These are the activations of a small neural network, seen along a few directions. Each row is one input.
Each table varies a few parts of the input and shows all the possible inputs, shuffled.
Descriptions start from the smaller parts, as in this example, which fits no table here: line(4) and (point or line(9) or (values(3) and ring(5))).
Shared parts are said once, and a part with two or three values counts as separate values.

Other details of the inputs shift rows strongly along two fixed directions, in all tables alike. That doesn't count.

A family of inputs:
x1: [ -5  33 -19 -14  -1 -53  43  26 -14 -22   1]
x2: [  7 -33   1 -16 -12  34   0  31  20  27  -5]
x3: [-18  33 -20 -36  16 -44  29   3 -16 -27  18]
x4: [ 12  40  14  80  37 -26  -4 -51  -8 -55 -39]
x5: [  4 -28  -4 -24 -18  21  -5   7  10  40  18]
x6: [  7 -21  40  90  -5  38 -39 -47  18   9 -27]
x7: [-18  35 -16 -40  16 -39  22   9 -19 -36  13]
x8: [ 10 -31 -11 -19 -15  32 -10  28   6  29  -5]
x9: [ 13 -32  -4 -15 -13  29   4  21  21  34   4]
x10: [  0 -29 -17 -18 -21  22  -7  14   5  42   6]
x11: [ 16 -29  -4 -21 -12  27  -3  15  18  36  10]
x12: [  8  34 -13 -21   7 -45  33  35 -16 -34  -4]
x13: [  4 -28 -17 -22 -18  26 -15  19   0  36   1]
x14: [  4 -22  16 -39 -15  31 -19  12   8  20  26]
x15: [-11  38  18  82  35 -22  -4 -41  -9 -60 -45]
x16: [ -6  26 -37 -20  20 -38  37  22 -13 -27 -15]
x17: [ -8  33 -26 -38  19 -42  21   8 -21 -31   8]
x18: [-20 -33  -6  -9 -21  29   6  27  15  36  -2]
x19: [  1 -23  17 -35 -17  27 -11   8  14  25  32]
x20: [ 14  34  -7 -21  10 -44  40  33  -7 -33  -1]
x21: [ -5  32 -19 -33  20 -46  36   2  -6 -24  18]
x22: [ -4 -32 -17 -12 -22  24   0  20   8  40   0]
x23: [  1  33 -20 -40  25 -39  20  12 -18 -37   8]
x24: [  7  43  13  67  34 -31 -21 -60 -24 -57 -28]
x25: [ 17 -27   1 -31 -11  29 -14  15   7  28  12]
x26: [ 10  42  20  71  36 -34  -8 -66 -10 -51 -19]
x27: [ -5  30 -31 -33  21 -42  26  11 -20 -28  -1]
x28: [-12 -34 -11 -10 -23  25   3  25  13  38  -3]
x29: [  6 -29 -10 -17 -17  23   0  12  15  43  10]
x30: [ 13  30 -25 -28  30 -36  36  18  -3 -30  -5]
x31: [ 18 -24  14 -13 -32  18   2  31  14  33  14]
x32: [ 10 -10  51  64  -5  38 -65 -62  -2  -1  -3]
x33: [-13  48  29  66  26 -36 -10 -72 -12 -52  -5]
x34: [ 13 -12  46  70  -6  33 -58 -67   4   7  -1]
x35: [ -7  25 -15 -20  30 -29  48  31   7 -36 -13]
x36: [ 13 -28 -11 -24 -13  30 -16  22   3  30   1]
x37: [ -6 -25  -6 -30 -23  20 -16   6  -1  36  23]
x38: [  1  33 -12 -13   3 -52  50  25  -4 -22   5]
x39: [ -2 -22  10 -39 -18  30 -25  14  -1  19  23]
x40: [-15  24 -32 -18  20 -37  41  28  -7 -29 -18]
x41: [-23  25 -27 -18  22 -33  43  30  -5 -31 -17]
x42: [  8 -10  40  88 -29  25 -57 -40 -12  10 -23]
x43: [ -5 -24   7 -31 -20  22 -10   4   9  34  31]
x44: [ -4 -33   6 -12 -12  34  10  28  28  30   2]
x45: [ -2  33  -7 -39  25 -40  33   5  -4 -33  22]
x46: [  4 -10  45  64  -8  37 -72 -60 -11  -1  -6]
x47: [  4 -20  33  86  -6  41 -52 -41   4   4 -36]
x48: [ 17 -11  45  66  -4  36 -65 -62  -2   2  -7]
x49: [ -8 -23   0 -36 -22  26 -24  11  -7  27  21]
x50: [-22  34 -16 -36  14 -43  30   3 -14 -30  18]
x51: [ -3 -28 -11 -25 -22  21 -11   9   0  39  14]
x52: [ -1  38   9  87  30 -34   6 -59  -5 -43 -33]
x53: [-14 -33   1  -9 -17  30  12  25  25  36   2]
x54: [ -5 -34  -4  -9 -19  26  10  24  23  39   1]
Each input here is: ring(6) and (point or line(8)).
Question: Changing only the ring(6) part turns x34 into x17. The same change can be made to x44. Which row results?
Answer: x41
Question: Changing only the ring(6) part turns x28 into x2. The same change can be made to x22. Which row results?
Answer: x4
Question: List by row number the other rows that have the ring(6) part in common with x33.
Answer: x5, x21, x29, x38, x43, x52, x53, x54
Question: Start at x30 and move only the ring(6) part, one step at a time. The first step leads to x11. Which rows follow, in order?
Answer: x29, x10, x13, x36
Question: List by row number the other rows that have the ring(6) part in common with x46.
Answer: x8, x12, x15, x23, x24, x36, x39, x47

A family of inputs:
x55: [  2  12 -13 -39  18 -23  37  10   8  -4  18]
x56: [ -8  15   0 -36   9 -21  36  25   9 -19  15]
x57: [  1  21 -13 -32  13 -15  35  27  20  -9  10]
x58: [  4  17 -15 -52  23 -13  14  16  -5 -16  12]
x59: [ 14  20 -21 -40  10 -24  21  18   2  -9  15]
x60: [ 26 -44  12  22 -17  37  -4  18  18  33 -18]
x61: [ -9 -40   3   8 -23  32 -16  -8   5  39   6]
x62: [-14   7 -31 -30  12 -25  38  14  -1   2   3]
x63: [  5  26  35  69  26  -2 -41 -71 -17 -47 -16]
x64: [ -8  21 -24 -35  -2 -24  15  34 -20 -10   1]
x65: [  4  24  44  84  11 -17 -19 -71  -8 -35 -10]
x66: [-18 -38   7   9 -18  41 -18   1  14  31  -2]
x67: [  5 -27  -8   8 -26  32 -31  -1   3  39  -1]
x68: [ 18 -42  16  20 -14  47  -6  27  27  29 -26]
x69: [ -4 -36  -4   0 -16  33 -32  -8   1  38   0]
x70: [ 20  54  -7  56  54 -66  31 -20 -17 -82 -46]
x71: [ -5 -40  -1   0 -21  32 -32  -8  -3  32   4]
x72: [ -7 -34   1  -5 -18  42 -38  -3  -8  26   0]
x73: [-10  14 -22 -23  -8 -34  38  28  -7   3   6]
x74: [-20  22  29  93  11 -10 -20 -57  -8 -36 -32]
x75: [ -5  15 -35 -24   1 -25  39  22   1   5   2]
x76: [  4  11  -7 -45   5 -29  21  17  -8 -16  21]
x77: [ 17 -23  14   7 -23  34 -16  -6  20  41  15]
x78: [-23   9 -27 -30  17 -16  35  24   8  -6  -4]
x79: [-13 -27  12  17 -33  33 -19  13  11  36  -3]
x80: [ -9  26  24  80  11  -9 -40 -61 -30 -40 -30]
x81: [ 15 -24  23  -1 -30  26 -33   1   3  32  17]
x82: [  0 -29   5   8 -35  24 -33   5  -6  38   3]
x83: [  7  20  33  74  23 -12 -35 -76 -12 -41 -12]
x84: [ -9   9  -6 -39  18 -15  35  21  13 -17  15]
x85: [ 28 -38  10  10 -12  47 -25  24   6  21 -22]
x86: [  5  19  -3 -31  -2 -32  37  23   2  -4  21]
x87: [ 12  26 -19 -44  13 -14  15  23  -2 -14  11]
x88: [ -5 -30  -3  -4 -13  43 -39  -4  -4  33  -5]
x89: [  6  30  41  72  16  -7 -41 -65 -21 -47 -16]
x90: [ -4  21   0 -31   3 -23  34  33  11 -12  14]
x91: [ -3  21 -37 -36   8 -16  16  27 -11  -8  -4]
x92: [  7 -36  21   0 -18  34 -16 -13  14  33  20]
x93: [-11   6 -25 -37  -1 -30  22  22 -17 -10   6]
x94: [ -7  13  -9 -38  23 -14  35  19  17 -12  11]
x95: [ 14 -18  24  -5 -27  36 -39   6  -2  26  14]
x96: [ -8 -36  10  10 -34  27 -15  -3   1  39   6]
x97: [-17  73 -16  58  46 -63  34 -32  -8 -69 -35]
x98: [  5  11 -17 -47  20 -23  21  11   0 -11  16]
Question: Changing only one part turns x64 into x73. The same change can be made to x63. Which row results?
Answer: x92
Question: Changing only one part turns x85 into x68. The same change can be made to x95. Which row results?
Answer: x90
Question: What do these inputs look like to the network?
Answer: line(4) and (point or (values(2) and ring(5)))
Question: Which other rows does x59 become when the line(4) part takes its other values? List them by row number.
Answer: x57, x77, x87
Question: Which other rows does x90 become when the values(2) part takes its other values? List them by row number.
Answer: x79
Question: List by row number the other rows that have the line(4) part in common with x59.
Answer: x67, x69, x70, x71, x76, x81, x82, x83, x93, x98
Question: Start at x97 and move only the ring(5) part, one step at a time. The first step leads to x78. Which rows follow, in order?
Answer: x66, x74, x79

A family of inputs:
x99: [  3 -26 -50 -74  -7  19  22  51   9  46  13]
x100: [ 13 -20  41  22 -28  42 -52 -23   6  37  13]
x101: [ -8 -28 -20   4 -13  32 -24 -10   8  47   0]
x102: [-33  39 -36 -43  26 -39  41  20  -6 -36  -2]
x103: [ -9 -37 -14 -21 -30  19  40  63  33  50  -5]
x104: [-19 -34  10   0 -39  23 -27   2 -11  28   8]
x105: [ -8  45  18  30  15 -38  -8 -42 -10 -30   6]
x106: [ 25 -32  19  -7  -6  43 -10  -9  17  26  15]
x107: [ 10  -7 -55 -83  16 -15  56  62  -3  13   3]
x108: [ 16 -52  46  52 -15  80 -76 -23  19  25 -13]
x109: [ -6  40 -17  46   9 -40  -6 -37 -22 -19 -14]
x110: [ -3  23 -27  22  14 -47  68  24  17  -9 -20]
x111: [ 27  29 -11  46  21 -36 -10 -20 -17 -34 -29]
x112: [ 15 -32  26 -10  -2  41 -17  -4  13  27   8]
x113: [-11 -44 -16   5 -17  25 -16 -13   1  45   1]
x114: [  9  31   2  43  13 -27   0 -19 -30 -38 -32]
x115: [ -8 -24  14  -5  -8  49 -26   5  10  22   7]
x116: [-19  20  33  69   2 -22 -25 -54 -25 -37  -6]
x117: [  9 -24 -40 -70   5   8  19  63  10  12  -5]
x118: [ 28 -18 -19 -78   9   7  27  44  27  10  27]
x119: [-11 -25   5  -5 -14  48 -26   5   7  24  -6]
x120: [-13  59 -28 -34  21 -56  41  28 -24 -52  -5]
x121: [-13 -39  19 -10 -12  26 -18 -19  12  34  21]
x122: [-22  18  35  87  18  13 -48 -72  -4 -28 -17]
x123: [ 18 -19 -13 -82  14   5  20  51  23  11  20]
x124: [-10 -23  15 -12  -9  34 -26 -16  20  36  20]
x125: [ -6  38   6  31  28 -24   5 -55   5 -33   6]
x126: [ 23 -24  32  -8 -20  29 -23   3   1  29  14]
x127: [-26  54 -52 -43  25 -97  69  24 -36 -57  -1]
x128: [-18  44  14  36  11 -30 -11 -28 -18 -40  -1]
x129: [  3   4 -31 -90  -8 -16  46  78 -14  -3  11]
x130: [ -5 -51  60  84 -39  67 -35 -14  38  45 -12]
x131: [ 11  32  10  38  17 -26 -14 -12 -16 -53 -29]
x132: [ 25 -29  -3   7 -25  28 -21   9 -10  40  -7]
x133: [-16 -18   7  -2 -37  30 -34   5  -4  30   7]
x134: [-32  19   0  37  22 -26   3 -39 -16 -42 -19]
x135: [ 25 -38 -13   3  -3  36 -27   7  13  32 -15]
x136: [  4 -31  18  -4 -35  17 -17 -18   3  35  35]
x137: [  7  39   9  31  32 -18   7 -49   3 -36   0]
x138: [  2   0 -20 -77 -21  -8  25  35   9  27  48]
x139: [  7  35  24  37  18 -22  -2 -17 -24 -49 -14]
x140: [-28  17 -11  41  22 -31   4 -41 -19 -33 -24]
x141: [  4 -33  21  -4  -5  50 -20  10   6  17   0]
x142: [-12 -21  -5   3 -36  25 -33   3  -6  39   2]
x143: [ 30  17  54  87  13  -1 -56 -63  -3 -31 -20]
x144: [-23  55 -22  -4  29 -73  93  42  11 -56 -21]
x145: [ -1 -17   1 -50 -14  -5  62  61  43  33  21]
x146: [  6 -37   0   1 -10  45 -18   8   0  28 -18]
x147: [  1 -53  20  66 -48  46 -67 -45  -9  62  -3]
x148: [ -5 -31  25  -8 -31  14 -24 -12   0  36  28]
x149: [  4  24   4  35  35 -14  -8 -18  -4 -55 -36]
x150: [-29  20  10  36  27 -26   3 -39 -13 -44  -6]
x151: [ -4  26   8  36  32 -11   4 -24 -15 -49 -33]
x152: [  3  44  -9  -7  23 -63  94  20  29 -36   7]
x153: [ 19 -28  23  -3 -20  34 -38  23   4  13   5]
x154: [ -4  -1 -14 -74 -16   4  18  61  -3  14  28]
x155: [ 26   6 -23 -94  -4 -22  56  58   0   4  38]
x156: [ 35  34  17  34  21 -32  -5 -31  -2 -46  -2]
x157: [ -9 -24 -23 -78  -5  -4  38  24  14  23  43]
x158: [-11  33 -11  40  29 -17  -1 -31 -13 -35 -31]
x159: [ -2  38  16  28  37 -20   0 -43   0 -36  -6]
x160: [  2 -20  -1   3 -32  32 -30  10  -8  35  -4]
x161: [ 13 -20 -10   6 -28  27 -27   4  -6  45   0]
x162: [-29  47 -50 -32  35 -57  48  12 -12 -41 -10]
x163: [ 16  29  -2  42  17 -31 -12 -14 -19 -44 -34]
x164: [ 16   1 -16 -76 -17  -3  27  41   8  23  42]
Question: Changing only one part turns x128 into x138. The same change can be made to x153. Which row results?
Answer: x156
Question: Changing only one part turns x158 into x137. The same change can be made to x160. Which row results?
Answer: x164
Question: What do these inputs look like to the network?
Answer: line(6) and (point or (values(2) and line(5)))
Question: Which other rows does x135 become when the line(5) part takes its other values? List them by row number.
Answer: x99, x101, x107, x113
Question: List by row number the other rows that have the line(6) part in common with x144.
Answer: x102, x104, x119, x120, x129, x131, x133, x134, x149, x151
Question: Which other rows does x114 become when the line(6) part takes its other values? List them by row number.
Answer: x126, x129, x132, x139, x155
Question: Start at x123 and move only the line(5) part, one step at a time. The first step leads to x112. Which rows follow, in order?
Answer: x159, x124, x121
Question: Which other rows does x111 become when the values(2) part takes its other values? List them by row number.
Answer: x135

A family of inputs:
x165: [ 21 -11  27  57  -2  37 -71 -42 -16  -5 -25]
x166: [  4  17  12  -7  10 -14   7  -7   2 -16  13]
x167: [ -7   7 -10   7  14  -7  16   2   5 -11 -13]
x168: [ -8   8 -16  10   7 -14  13   3  -4  -6 -15]
x169: [  8  16  10  -3   2 -19   6  -7  -3 -14  13]
x170: [-11  13 -10  -3   4 -17   1 -12 -12  -8   4]
x171: [ 11  11   3  10   5 -15  18   9   6 -12  -7]
x172: [-10 -23 -14  -8 -23  14   0  25  -1  29  -6]
x173: [-10  11  -4  -6  12 -11   3 -14  -4 -13   7]
x174: [-14 -18  -8 -21 -26  11 -13  10  -9  27  14]
x175: [  5 -25  -1 -15  -6  23   6  20  18  22   1]
x176: [  8  11   6   7  12 -10  20   7  10 -15  -7]
x177: [  1 -18   5 -29  -8  20  -7   5   9  21  21]
Question: What do these inputs look like to the network?
Answer: point or (values(2) and line(6))
Question: Which other rows does x172 become when the values(2) part takes its other values? List them by row number.
Answer: x174

A family of inputs:
x178: [  2 -19  11  44 -13  28 -41 -22  -6  16 -20]
x179: [ -9 -26 -21 -42 -22  11  23  45  12  36  12]
x180: [-20  45 -28 -38  47 -56  58   2   0 -49   7]
x181: [ -6  51  10  78  33 -50  23 -44  -5 -57 -33]
x182: [  5 -21  12  50 -12  31 -32 -16   1  15 -24]
x183: [  5  53 -22 -43  36 -62  39  13 -18 -57   8]
x184: [ 11 -16   5 -63 -18  10  11  32  11  26  41]
x185: [ -6  54 -18 -41  30 -68  47   6 -13 -50  19]
x186: [ -8  55   0  60  35 -48  -7 -50 -32 -65 -31]
x187: [  5 -12  18  32 -12  29 -51 -31 -12  11  -5]
x188: [ 21 -18   1 -66 -12  16   3  39   6  19  30]
x189: [ 12 -21  19  52 -10  32 -26 -13   9  14 -26]
x190: [ -3 -28 -20 -63   5  27   9  33  15  23  14]
x191: [-11 -24 -23 -49 -23   8  15  39   4  37  17]
x192: [-12 -15  18  40 -21  22 -39 -34  -8  19  -1]
x193: [ 16 -21  25  53  -7  34 -23 -10  16  12 -25]
x194: [  5 -20  29  56 -13  28 -15 -17  21  19 -13]
x195: [ -9 -17 -15 -61 -22   9   5  30  -1  32  31]
Question: Changing only one part turns x192 into x186. The same change can be made to x181. Which row results?
Answer: x189
Question: What do these inputs look like to the network?
Answer: values(2) and (point or line(8))
